Each row below holds a small network's activations on one input, seen along a few directions.
Each table varies a few parts of the input and shows all the possible inputs, shuffled.
Descriptions start from the smaller parts, as in this example, which fits no table here: one of 8 places around a ring, together with either a single point or one of 11 places around a ring or (one of 3 separate values, together with one of 6 places along a line).
Shared parts are said once, and a part with two or three values counts as separate values.
In the rows, zero is written as 128.

Other details of the inputs shift rows strongly along two fixed directions, in all tables alike. That doesn't count.

Table:
r1: [ 96 116  60  95 130 195 139 144 142  84  64 138  99 172 138  77]
r2: [155 129 164 131 147 117  86 152 141 131 162 115  88 114 168 153]
r3: [101 113 117 147 169 107  88 134 179 133 153 122 126 132 179 132]
r4: [158 126 181 140 157 105  73 144 140 153 154 121 150 140 144 159]
r5: [ 93 123  56  97 109 171 173 141 132  97  43 141 120 158 124  65]
r6: [156 129 131 101  80 114 210 147  67 164  94 133 136  69  99 105]
r7: [ 87 135 123 155 148 139  90 100 168 102 147 153 138 179 125 130]
r8: [162 142 151 110  80 117 179  96  84 138 116 148 152  82  80 142]
r9: [172 137 164  95  77 102 201 148  65 176  99 134 134  41 106 119]
r10: [186 151 211 119 100  92 155  97  74 171 152 126 132  53  85 186]
r11: [ 76 100  39 110 122 156 177 135 140 116  70 140 143 154 121  70]
r12: [206 137 236 147 146  68  70 149 109 192 210 101 138 101 140 192]
r13: [111 124 122 143 164 117  81 147 172 121 148 115 109 142 184 142]
r14: [ 85 132 116 165 147 135  84 102 167 104 158 140 139 183 125 128]
r15: [107 114  94 139 161 146  87 147 158  98 136 116  96 168 166 119]
r16: [ 81 127  98 127 122 158 149  92 144  89 102 147 161 166  98 103]
r17: [ 96 112  51  94 104 160 184 150 115 112  61 135 128 145 117  79]
r18: [113 133 149 169 150 119  89  97 157 114 181 118 148 149 133 153]
r19: [154 139 154 121  93 121 170  95  81 151 120 125 141  91  75 151]
r20: [123 132 128 159 172 115  73 148 161 117 165 104 101 148 174 138]
r21: [123 135 135 177 155 113  77  91 157 114 180 121 145 145 143 164]
r22: [176 131 136  76  82 150 182 162  64 141 102 125  93  84  93 109]
Description of these inputs: one of 2 separate values, together with either a single point or one of 4 places along a line or one of 6 places along a line.
The inputs of r10 and r19 match in every part but the choice among 2 separate values. If r7 is changed in the same way as r10 into r19, which row does it become?
Answer: r14

Table:
r23: [ 93 135 107 159 166 136  90  92 156  94 136 118 120 161 155 152]
r24: [171 144 174 122  99 100 137 157  92 162 155 129 124 100 115 136]
r25: [113 114  97  92 100 151 171 109 117 116  66 152 163 147  90  96]
r26: [125 127  87 100 113 161 168 135 107 120  46 134 136 143 106  91]
r27: [155 149 181 131 103 108 150 108 105 145 164 134 120  77 100 147]
r28: [181 139 174 120 111 108 138 151  88 158 145 112 129  96 120 139]
r29: [ 89 117 122 153 166 135  82 113 171 117 147 137 145 174 141 128]
r30: [105 132  84 120  88 150 174 107 114 107  99 146 132 137  85  93]
r31: [125 114  77  93 115 167 169 134 106 118  58 133 105 127 122  94]
r32: [ 98 117 106 161 159 131  82 122 165 121 153 136 145 181 139 130]
r33: [145 125 149 135 119  62 168 140 113 185 143 118 148  45 150 140]
r34: [ 94 127 124 153 162 135  82 139 171 111 141 132 126 175 160 116]
r35: [169 136 174 112 117 105 139 123  95 164 130 117 144  91  99 166]
r36: [105 113 107 154 166 138  86 117 163 116 145 113 153 179 145 135]
r37: [165 149 180 124 103 107 147 104 105 138 152 136 126  79 110 161]
r38: [162 133 178 106 105 109 145 155 107 157 155 123  95  75 125 141]
r39: [120 123  99  96  98 156 165 135 117 113  57 150 144 144 108  85]
r40: [155 134 183 158 165  80  57 159 156 144 226 102  85 113 176 179]
r41: [108 115  94 144 173 144  84 144 158 100 147 108 104 157 171 125]
r42: [106 125  84 121  96 162 178 107 105 100  87 134 139 133  90 104]
r43: [104 121 108 133 163 143  76 134 177 102 136 124 105 154 181 130]
Describe the family of inputs behind these rows.
Answer: either a single point or (one of 4 places along a line, together with one of 5 places around a ring)

Table:
r44: [171 127 196 148 157  80  69 146 140 167 203 108  75  83 174 192]
r45: [149 151 205 144 136  80 108 101 137 163 175 122 141  75 150 190]
r46: [179 138 208 158 151  86  88 107 122 163 180 124 155 106 133 193]
r47: [177 122 140  70  72 132 190 154  75 154 106 136 107  53  98 124]
r48: [ 57 111  22 124 112 188 183  81 127  77  63 128 160 189  78  82]
r49: [151 134 143  99  49  94 225 128  72 174 114 163 166  69  64  93]
r50: [170 148 207 162 177  74  61 164 136 177 204  94  98 100 176 181]
r51: [133 136 142 108  56 108 237 119  72 158 115 156 151  49  68 108]
r52: [181 158 238 151 136 110  43 131 119 130 223 129  98 134 125 197]
r53: [ 71 103  82 150 210 152  37 147 213  91 157 114 119 203 201 116]
r54: [178 145 191 167 154  79  70 148 129 155 199  98  94  79 188 177]
r55: [166 136 157  92  79 131 206  90  54 146  81 141 157  66  60 128]
r56: [ 65  91  35  90 123 189 167 145 142 104  37 143 123 190 115  53]
r57: [ 82 137  60 100 100 221 154  94 140  43  56 158 110 209  74  68]
r58: [159 132 156  85  61 104 198 123  85 164  75 153 172  76  61 121]
r59: [ 68 112  63 184 180 146  62  94 187  95 154 116 159 228 147 136]
r60: [ 67 128  63 173 210 136  45 133 202  90 136 115  98 194 203 128]
r61: [ 79 107  18  95 115 184 178 137 138  65  41 137 127 174 138  60]
r62: [180 136 150  95  74 125 195 165  61 168  91 124 130  73 102  98]
r63: [ 77 108  84 166 208 140  46 150 211  76 150 102 122 211 207 116]
Describe the family of inputs behind these rows.
Answer: one of 2 separate values, together with either a single point or one of 4 places along a line or one of 5 places around a ring
The inputs of r44 and r56 match in every part but the choice among 2 separate values. If r54 is changed in the same way as r44 into r56, which row does it become?
Answer: r62
Which other rows does r48 become when the choice among 2 separate values takes its other values? List them by row number.
Answer: r59
